Each row below holds a small network's activations on one record, seen along a few directions.
Records have a field called U. Each example row is followed by its value.
The word absent means that the record has no U.
The largest differences between rows may come from other fields.
In the rows, 500 means zero.
Strong random noise was added to every row along 3 fixed directions; ignore it. To show where, here is one row again and again, with new noise each time:
[442 426 537 508 537 494 425 479 499 454 395 588 481 478 513 493 496 640
 429 488 477 406 526]
[513 511 568 540 485 531 603 613 553 466 416 465 498 487 435 416 594 497
 503 480 435 541 475]
[541 340 450 735 517 358 608 563 528 329 516 244 492 475 377 385 504 531
 317 339 273 561 352]
[432 432 491 515 541 451 420 441 471 465 473 554 487 476 529 515 437 596
 406 473 472 423 512]
[582 614 685 514 429 662 761 791 644 492 305 456 506 501 360 326 779 427
 641 525 441 628 478]

[401 535 438 285 551 504 327 305 403 606 546 724 567 511 651 695 386 510
 510 610 650 405 568]
absent
[622 472 575 522 548 534 629 672 607 458 422 366 539 467 396 406 690 526
 507 420 379 583 429]
u13
[498 550 460 484 490 492 431 410 467 509 571 487 426 525 553 469 437 466
 509 464 520 532 537]
u8
[560 464 519 603 481 516 537 566 554 435 425 411 396 513 426 373 564 574
 524 466 462 491 496]
u4
[465 354 421 345 564 375 506 488 451 594 641 430 707 446 508 714 370 482
 406 454 491 391 421]
u12
[495 238 417 405 603 366 521 531 478 501 537 355 699 438 455 643 438 562
 336 371 370 408 336]
u10
[508 494 329 493 562 369 528 434 433 498 762 307 522 493 547 582 357 372
 386 396 452 570 425]
u2
[506 530 344 543 526 375 507 427 467 514 794 316 499 488 535 544 333 381
 406 430 489 532 438]
u14
[423 614 451 325 508 502 364 346 415 616 643 606 457 513 656 584 366 422
 555 554 638 491 600]
u8
[478 456 522 156 588 551 589 627 528 668 505 553 756 441 515 720 539 464
 542 499 551 428 467]
u9
[495 692 650 285 449 757 570 663 606 635 399 723 492 483 511 488 663 476
 724 627 670 449 645]
u3
[520 495 401 369 543 391 584 535 453 637 710 353 682 496 467 664 399 323
 492 478 503 527 399]
u15
[416 611 469 261 584 502 322 359 417 694 627 716 555 486 639 721 331 489
 557 567 708 374 612]
u6
[433 491 498 359 547 461 408 432 432 612 567 591 559 466 569 647 374 514
 491 516 594 381 552]
u12
[551 464 544 292 505 593 717 735 611 576 469 474 683 454 423 594 647 475
 553 519 512 431 452]
u3
[512 460 579 208 572 651 538 629 580 570 343 638 638 493 507 621 650 610
 563 564 581 388 521]
u2
[525 753 657 287 481 690 610 634 545 688 449 615 523 520 505 472 663 348
 750 608 615 632 571]
u5
[470 431 596 418 542 613 424 539 574 491 328 679 453 483 539 508 560 712
 508 529 585 302 609]
u3
[484 297 503 460 615 443 399 513 530 469 431 543 583 444 502 590 450 703
 369 420 480 307 494]
u7
[529 427 603 284 571 591 552 644 581 573 321 552 669 483 444 582 674 590
 554 521 487 448 460]
u5
[497 425 410 551 552 433 423 426 474 421 590 421 442 501 526 497 425 577
 382 402 451 500 485]
u2
[420 540 493 328 518 534 389 390 451 566 528 636 498 468 606 560 408 504
 516 524 596 404 586]
u1
[434 667 496 355 497 564 435 448 464 658 584 634 472 510 604 551 476 423
 635 614 686 437 632]
u4
[495 331 331 381 594 302 594 516 461 577 778 282 756 438 478 733 321 389
 335 365 432 455 352]
u7
[581 279 604 627 561 496 432 606 573 368 254 483 477 509 378 415 623 781
 420 434 400 374 456]
u15
[442 490 444 415 544 430 475 452 430 584 638 460 537 453 553 571 390 424
 480 447 502 515 461]
u10
[582 418 487 637 496 400 667 625 534 449 599 231 554 457 375 430 509 412
 445 379 360 595 378]
u12
[530 444 466 291 542 530 684 628 546 555 552 423 703 450 464 613 554 432
 459 456 472 482 417]
u11
[481 179 444 456 603 405 357 453 496 414 395 517 575 474 482 619 462 820
 332 454 452 217 456]
u4
[474 468 517 449 536 558 444 467 514 472 458 576 463 463 536 489 496 603
 431 461 526 424 548]
u11
[548 662 378 481 477 441 638 518 490 587 829 296 524 494 518 523 395 213
 538 470 529 643 458]
u14
[559 486 542 562 533 491 559 560 524 477 459 398 456 496 441 402 586 518
 493 434 409 597 443]
u5
[598 367 509 375 584 500 663 692 601 504 462 334 697 464 371 560 653 516
 464 414 369 526 356]
u13
[499 646 407 439 525 414 570 462 448 630 800 380 537 493 504 596 359 273
 550 466 556 619 472]
u6
[464 406 532 503 565 481 318 444 475 490 403 590 461 498 509 523 460 698
 466 504 546 367 555]
u15
[473 389 650 344 591 620 400 566 551 516 249 721 508 459 528 532 607 765
 518 498 552 338 592]
u9
[485 319 487 339 625 456 420 494 502 539 465 550 664 470 479 708 469 684
 420 467 523 310 468]
u6
[549 433 451 511 583 426 511 506 500 474 594 365 539 463 472 511 491 497
 421 391 407 547 434]
u13
[463 364 419 499 549 411 434 436 459 489 588 470 515 464 535 595 371 558
 397 459 478 360 517]
u16
[546 505 617 389 537 600 629 677 577 551 415 492 589 451 450 493 650 500
 571 460 477 521 486]
u9
[564 460 464 497 524 497 673 598 527 449 562 326 556 462 430 465 530 428
 415 397 401 556 426]
u11
[541 431 512 479 528 484 616 617 510 512 498 356 560 453 428 489 552 449
 485 410 403 551 401]
u10
[565 411 534 389 493 529 708 707 599 547 483 393 669 467 407 566 626 459
 530 499 438 446 433]
u16
[417 368 477 312 570 463 434 471 473 565 444 616 672 462 541 679 462 580
 441 501 518 348 492]
absent
[479 498 444 484 487 468 489 449 472 491 603 448 460 489 520 467 427 445
 462 432 470 518 486]
u1
[350 519 402 300 594 423 256 270 380 677 714 704 525 451 691 727 199 509
 437 514 693 338 616]
u7
[574 534 605 443 482 611 633 665 589 515 344 489 590 534 406 461 706 486
 610 581 504 548 474]
absent
[483 441 509 508 522 476 492 513 532 493 515 490 496 468 499 517 484 549
 469 495 488 396 523]
u16
[549 579 561 208 492 624 647 637 564 637 467 531 635 512 483 578 626 372
 653 571 569 531 494]
u8
[466 260 371 381 585 366 474 434 463 473 583 415 644 453 505 647 381 562
 307 395 412 360 385]
u1
[591 422 482 405 525 513 672 667 598 512 534 350 642 491 412 557 595 484
 491 468 450 480 399]
u14

Here are new rows. What is U for each?
[584 494 543 472 511 519 702 712 591 529 517 350 610 479 382 485 576 400
 528 412 450 553 420]
u7
[487 507 591 373 533 593 510 586 516 580 409 579 535 475 507 498 565 508
 578 509 538 481 519]
u10
[553 503 479 497 541 461 566 554 505 536 585 377 547 489 441 552 494 463
 491 435 484 530 457]
u6
[519 514 478 477 518 453 607 561 492 551 619 342 560 458 470 500 481 342
 508 415 426 596 413]
u10
[567 387 372 612 557 377 570 520 501 371 628 226 514 492 438 472 445 480
 341 335 354 572 369]
u2
[517 460 507 401 540 507 547 592 527 558 554 468 609 447 460 581 485 472
 487 454 496 456 484]
u7
[463 388 331 518 604 322 327 302 391 495 731 421 487 468 569 589 299 559
 312 368 434 476 463]
u13
[425 725 467 188 504 541 509 462 393 793 728 608 601 478 641 661 363 211
 649 566 672 551 537]
u10
[481 571 380 386 553 453 475 429 439 567 701 473 532 490 593 597 375 395
 467 474 553 524 497]
u2
[440 542 537 310 573 548 360 435 461 615 469 680 528 483 590 604 486 553
 553 548 593 437 568]
u5
[400 454 458 334 597 500 319 338 437 531 529 693 528 442 654 627 367 642
 398 498 595 311 601]
u11
[552 315 510 538 568 506 457 550 553 347 369 434 483 483 446 472 578 721
 373 407 394 424 463]
u2
[539 480 636 380 549 615 618 702 592 533 358 524 568 446 433 483 682 547
 567 475 487 502 486]
u9
[458 394 479 502 556 438 405 430 455 509 533 498 470 465 533 514 422 571
 419 414 464 457 470]
u10
[561 564 557 547 493 525 545 582 528 539 468 448 461 522 442 427 554 466
 572 491 514 555 506]
u15
[502 568 540 438 523 524 446 518 482 600 506 575 495 495 511 516 499 496
 564 555 587 475 543]
u15
[521 577 599 496 443 582 516 553 516 495 364 555 480 527 487 423 618 509
 598 530 518 580 525]
absent
